Each row below holds a small network's activations on one input, seen along a few directions.
Each table varies a few parts of the input and shows all the possible inputs, shuffled.
Descriptions start from the smaller parts, as in this example, which fits no table here: one of 2 separate values, together with either a single point or one of 9 places along a line or (one of 4 places along a line, together with one of 5 places around a ring).
Shared parts are said once, and a part with two or three values counts as separate values.

Other details of the inputs vary at random and push rows far along two fixed directions, the same in every table; ignore that.
These rows show it; all are for the same input, with only those details redrawn:
[-13   7  -1  -5 -15  -9   6   3  -7  -9   6   6   0   8  12   5]
[-3  5  0 -3 -8 -5  2  3 -5 -2 -1  3 -1  5  5  3]
[ -9   5   0  -5 -12  -8   5   3  -6  -6   3   5   0   8   9   4]
[ 5  0  2 -3 -2 -7  0  5 -7  1 -7  5  1 10  1  0]
[  4   8   0   4  -5   7  -2  -3   1   7  -6  -9  -8 -12  -1   2]
[-19   7  -1  -7 -19 -11   8   4  -8 -13  10   8   1  11  16   7]
[-13   7  -1  -5 -15  -8   6   3  -7  -9   6   6   0   8  12   5]

Table:
R1: [ 21 -12  14  -1  27  -1 -11  10   3  18 -17  13  14   2 -15   0]
R2: [ -8  18   0  13 -11  21   0 -13  11  10   3 -23 -19 -34   1   3]
R3: [  8 -12   1  -6   3  -6   1   4 -10   0  -5   6   5  11   2  -4]
R4: [ 25 -12   4  -2  30   4  -7   8   6   6 -30 -11   6   1 -19   1]
R5: [ -7  18  -6  15  -5  22  -1 -17  13   6  14 -21 -16 -33  -4   0]
R6: [  2   8   1  10  -3   7   2  -4   6   7  -1  -5  -9 -10  -7  -1]
R7: [  3 -14  -1  -2   5  -9   0   2  -5  -2   1   7   5  12   3  -5]
R8: [ 22  -4   2   2   9  -5  -5   6   0  12 -16   4   1   8 -14  -5]
R9: [-8 -2 14 -5  6 -3 -2  4  4  2  3 12 12  0  1  7]
R10: [-18  -5   1  -5 -11  -6  10   1  -7 -11  12   6   2  10  15   0]
R11: [-10  -5   0   1  14   2   7   1   7  -4  -8  -8   5  -2  -7   7]
R12: [ -7   8  -1   8  11  19   2  -7  18   1  -6 -28 -13 -34  -6  10]
R13: [ -3   8  -7   9 -11  23  -4 -17  10   6   7 -26 -15 -37   5   4]
R14: [-9 -6 -3 -6 -8 -7  3 -3 -5 -9  9  3  2  6 12  1]
R15: [ 27 -12   1   2  22   0  -9   1   1  10 -13   4   6   8 -17 -17]
R16: [-12  -3  -2  -7 -14  -4   6   3  -8 -11   9   3   3   7  15   4]
R17: [ 31 -10  -3  -1  18   0 -12   3  -2   8 -16   3   8   7 -16 -13]
R18: [ -6  -3  -6  -5  -8  -3   0  -2  -5 -12  10   4   5   8  11   1]
R19: [-11  10  -5  -7 -15  -9   5   5  -3 -14  12   8   4  12  10   5]
R20: [-12   8  -3  -6 -18 -10   7   5  -3 -13   8   9   2  12  11   7]
R21: [ 27  -7   1   2  22  -2  -9   2   1  13 -12   4   5  11 -18 -14]
R22: [  4 -13  -1  -2   2  -7  -2   0  -4   0   0   2   4   9   2  -3]
R23: [ 18 -16   5   5  15   2  -1   3  -5  12 -13   2   2   7 -11 -11]
R24: [-6 -8  0 -1 -2 -4  3 -4 -1 -3  7  1  1  5  7 -4]
R25: [  2 -12   0   2   7  -5   0   0  -5  -4   3   8   6  15  -1  -7]
R26: [-18   9  -4  -6 -16 -12   6   4  -3 -15  17   9   3  12  10   5]
R27: [ 26 -10   6  11  18  13  -8  -1   2  23 -22  -7  -7  -7 -20 -10]
R28: [10  1 -5 -4  3 -5 -4  3 -3 -2  0  5  6 11 -3 -3]
R29: [-11  17   6   5  -4  24  -6 -13  16  10   8 -17  -8 -47   1  16]
R30: [-2 -7 12 -8  8 -9 -5 10  0  2 -1 16 16  8 -1  8]
R31: [-17  -4  -2  -3  -8  -7   5  -3  -4 -15  16   7   4  12  13  -2]
R32: [ 1  5 -2  1  0 -4  1  4  1 -1  4  5  0  6 -2 -2]
R33: [ -5   3   0  -2  10   7   2  -2  10  -6  -8 -17  -4 -16  -3  11]
R34: [  9 -13   4  -6  24  -8  -1  10   3  -4 -19  -2   8  12 -12   3]
R35: [ 10  -7  -3   0  10  -5  -4   2  -2  -1  -2   8   5   9  -6 -11]
R36: [ 21  -4   2   4  12  -3  -3   6   1  12 -16   6   0   8 -13  -7]
R37: [ 16   9   3  19   7  24  -7 -10  10  24 -14 -23 -17 -32 -16  -4]
R38: [ -3  -2  -1   5  -3  10   2  -4   1   4   2  -9  -7 -14   4  -2]
R39: [ 11  -4   3   2   6  -6  -2   8  -5   7 -12   6   1  11  -5  -5]
R40: [-19   1  -2  -9 -20  -6   7   4  -8 -14   9   8   1  12  17   8]
R41: [  1  20  -4  10 -11  20  -1 -13  12  10   1 -21 -19 -36  -3   5]
R42: [-15  -5  -1  -5 -13  -6   7   2  -7 -10  11   3   1   7  13   3]
R43: [ 10 -12  -2   1  11  -3  -4   1  -4   1  -2   6   5  10  -2  -8]
R44: [  0  12  -1   5  -3   7   0  -5   7   4   5  -7  -7 -10  -4  -2]
R45: [-8  5 -6 -4 -6 -8  1  0 -2 -9 13  6  3  9  4  1]
R46: [  7 -10  -3  -5   5  -7  -3   0  -7  -5   1   7   7  13   2  -5]
R47: [-23   0  -1  -5 -16  -8   9   4  -6 -13  12  10  -1  11  16   5]
R48: [15 -3 -4 -5 10 -9 -4  3 -4  1 -3  9  7 15 -6 -6]
R49: [ 1  3  1 -2 -5 -4  1  3 -5  0 -4  2 -1  5  3  1]
R50: [-12  -2   0  -5 -12  -5   3   3  -6  -6   4   5  -1   8   9   4]
R51: [ 19 -13  17   1  27   0  -9   8   3  17 -16  12  14   3 -18  -1]
R52: [-1 -3  0 -4 -5 -1  1  2 -5  0 -3  3 -3  4  4  1]
R53: [-15   5   0  -3 -15  -9   5   4  -5  -8   7   5   0   9  10   5]
R54: [-18   2  -6  -7 -13 -10   4   0  -4 -19  19   9   5   9  11   0]
R55: [-14  11  -3   9   6  24   4 -14  20   5  -4 -33 -12 -40  -5  11]
R56: [ 22  -4  -3   3  18  -2  -7   3   1  10  -8   4   3   8 -14 -10]
R57: [ 2  4  0 -2 -7 -3  0  5 -5  0 -5  1  1  5  3  2]
R58: [ -2  23  -7   9 -10  20  -2 -13  12   6   8 -22 -17 -35  -2   5]
R59: [ 13  -8  -1   4  13   0  -4  -1   0   2  -3   5   4   6 -12 -12]
R60: [ -4  -4  -1   8  -1   8   1 -10   3   3   6  -9  -6 -12   1  -3]
R61: [ -1  10   1   6  -6   6   3  -4   7   5   0  -6  -8 -10  -2   0]
R62: [-13  -3  -5  -3  -9  -6   2  -2  -4 -13  15   4   3   8  11   1]
R63: [ 2 -4 11 -9  7 -4 -6  9  0  2 -4 14 16  4  0  9]
R64: [ 17 -12   6   1  12   1  -4   4  -3  13 -17   3   0   9 -10  -9]
R65: [  2   6  -7   1  -2   8  -4  -8   3  -2   6  -7  -4 -14  -1  -4]
R66: [-26  20  -4   7 -20   6   9  -7   6 -10  23  -6 -10 -13   9   6]
The inputs of R61 and R20 match in every part but one. If R15 is changed in the same way as R61 into R20, which row does it become?
> R17
The inputs of R62 and R25 match in every part but one. If R8 is changed in the same way as R62 into R25, which row does it become?
> R6
What is each input in this table made of?
> one of 6 places along a line, together with either one of 2 separate values or one of 9 places around a ring
Which other rows agree with R38 in the place on the line of 6? List them by row number.
> R1, R7, R12, R32, R35, R36, R39, R43, R47, R56
Change only the choice among 2 separate values in R55. List by row number the other rows that result.
> R9
A walk changes only the place on the ring of 9. It starts at R52 and steps to R3. List the rest of the walk in order.
> R14, R46, R65, R48, R58, R41, R49

Table:
R67: [ 22  -6   1   5  12  -1  -6   2   0  15 -23  -7  -9   2 -12  -7]
R68: [  3 -18  -3 -15   5 -23   2  10 -15 -18   3  23  19  38   6 -10]
R69: [-37  25  -1   3 -34   2  14  -4   1 -12  25   2  -8 -10  20  11]
R70: [-48  -2  10  -5 -13  -3  15   1  -1 -19  20   8   6   1  20  15]
R71: [ -9  18   1   6   6  23  -1  -5  22   0  -2 -23  -6 -38 -10  17]
R72: [-12  19  -2   7 -20  18   0  -9   7   1  17  -7 -11 -27   4   7]
R73: [ -1 -10   5 -13  -7 -26   7  22 -18 -15  -5  29  16  45   6   0]
R74: [-27   2  -9  -9 -21 -13  12   0  -7 -20  16  -1  -1  13  22   9]
R75: [ 17   1  -1   9   5  15 -10  -3   6  12   0  -3  -2 -12 -12  -7]
R76: [ 13   9   1   3  -3  14  -6  -3   1  12 -11 -13 -10 -21  -4   1]
R77: [ 32  -7   6   3  16  -7 -10   7  -2  24 -23   9   2   8 -17 -11]
R78: [ -1  12   5   5  18  12   0  -1  18   6 -11 -15  -1 -21 -15  10]
R79: [-21  11  -1  -9 -23  -5   4   0  -6 -15  22  14   3   2  18   7]
R80: [-35  -6   9 -11  -8   0   7   1  -2 -17  14   6   9  -5  20  15]
R81: [ -1  11  -9   6  -7  24   0 -12   6   4  -1 -29 -18 -34   2   3]
R82: [ 17  -5  -2   9  14   8  -3  -7   4  10  -8  -9  -3  -4 -15 -15]
R83: [ 28  -9   0   1  14  -2  -9   2  -3  16 -26  -7  -2   6 -12  -5]
R84: [  0 -20  -1 -15   5 -35  10  18 -17 -14  -6  24  13  53   6  -7]
R85: [ 34 -14  -1   1  25   1 -14   2  -5  12 -13   6   8   6 -16 -15]
R86: [ -6  15   0   5 -17  11   1  -1   3   3   5  -3  -7 -17   3   5]
R87: [-10 -10  -7  -9  -6 -18   6   1  -8 -16   7   8   7  24  13   0]
R88: [ 14   7   4   9   4  11  -5  -5   4  18  -4  -1  -6 -11 -13  -6]
R89: [ 12 -16  -4  -3   9  -8   1   8  -8  -8 -10  11   9  26  -5  -9]
R90: [ 22  -6   0  10  19   6  -7  -3   0  13  -7   0   0   1 -17 -15]
R91: [ 13  -5  -6   8  10   6  -3  -8   6   9  -9 -14 -11  -9  -8  -9]
R92: [ 17 -10   7  -6   9 -21  -4  11  -8   7  -6  25  10  29  -7  -9]
R93: [-34  10   1 -14  -6 -15   9   4   7 -23  15   4  12   5  14  24]
R94: [ -5  11  -9  11  -9  21  -4 -23  13   5  13 -30 -17 -39   1   0]
R95: [ 18  -8  -2   7  13   3  -6  -7   6  10  -6 -10  -6  -6 -13 -13]
R96: [ -1   9   1   1 -12   1  -2  -3   0   5  -1  -9  -7  -9   5   7]
R97: [  6 -16  12   4  19  15  -6   3   6  12 -16  -4   5 -14 -13   3]
R98: [ -6  18  -6  12 -16  27   0 -11   9   4  -1 -29 -23 -37   0   7]
R99: [-10 -17  12  -7   9  -7   3   4  -1  -2   0   7  13   5   8  11]
R100: [  1   2   2  -5  -8 -12  -2   5  -6   4   0  11   6  11   5   3]
R101: [ 39 -12   6  -2  21  -7 -15   4  -4  23 -20  11   9  13 -19 -10]
R102: [ 13 -11   3  -4   9 -16   3  14 -13   0 -20  14   7  34  -7  -8]
R103: [-21   9   2 -13   3  -5   5   6   7 -19   5   2  11  -3   6  18]
R104: [ 33 -17  -3  -2  23   2  -9   2  -4   8 -22  -1   4   9 -14 -14]
R105: [-15  21   1   7   5  17   0 -11  25   3   3 -27 -13 -44  -5  17]
R106: [-19  14   1   1 -20  -3  11   1  -4  -8   8   2  -5   3  11   6]
R107: [ -5  -6   2  -7  -2 -21   1   7  -7  -8  13  23  10  28   7  -6]
R108: [-24   2  -7  -3 -19  -3   9  -2  -2 -24  22   4   2   7  14   1]
R109: [ -4 -14  -2 -11   2 -26  13  16 -17 -15  -5  21  13  48   5  -6]
R110: [ -6  -6   0 -14  -5 -19   0  10 -12 -15  14  27  18  30  12  -3]
R111: [-36  17  -1  -4 -33 -11  14   0  -3 -18  22   3  -9   2  25  12]
R112: [ 1  3  1  4  0  0 -1  0  0  3  8  8  3  7 -2 -7]
R113: [ 25  -9  -2   5  18   1 -13  -5   0  14  -7  -3   3  -2 -13 -10]
R114: [ 22   3   3   1   5   8 -10   1  -1  17 -14  -1  -1 -11  -9  -4]
R115: [  5   6  -5  13   4  12  -6 -14   9  11   8 -14 -13 -25  -6  -7]
R116: [ 19  -6  -5   5   9  11  -2   2   0   8 -17 -12  -7  -4 -13  -6]
R117: [-41  12 -10   1 -27   0  18  -9   0 -25  27  -4  -8  -1  23   6]
R118: [ 11   5  -3   3   0  15  -5  -4   1   8 -13 -18 -12 -19  -3   0]
R119: [ 32 -15  -1   6  23   3 -11   4  -3  12 -13   6   7   9 -21 -15]
R120: [-26   1   9   6  -3  13   7 -10  13   1  11 -14  -8 -32  12  15]
R121: [-12   9  -4   1 -13   2  -3  -9   4  -2  20  -1  -2  -9  10   3]
The inputs of R79 and R101 match in every part but one. If R85 is changed in the same way as R79 into R101, which row does it become?
> R113
What is each input in this table made of?
> one of 5 places around a ring, together with either one of 2 separate values or one of 9 places around a ring
Which other rows agree with R84 in the place on the ring of 5? List them by row number.
> R67, R77, R91, R92, R95, R105, R107, R111, R115, R120
Change only the choice among 2 separate values in R93. List by row number the other rows that result.
> R99
A walk changes only the place on the ring of 5. It starts at R106 and steps to R73. List the rest of the walk in order.
> R76, R96, R111
Which other rows agree with R69 in the place on the ring of 5? List them by row number.
> R70, R78, R82, R88, R90, R102, R106, R109, R112, R117
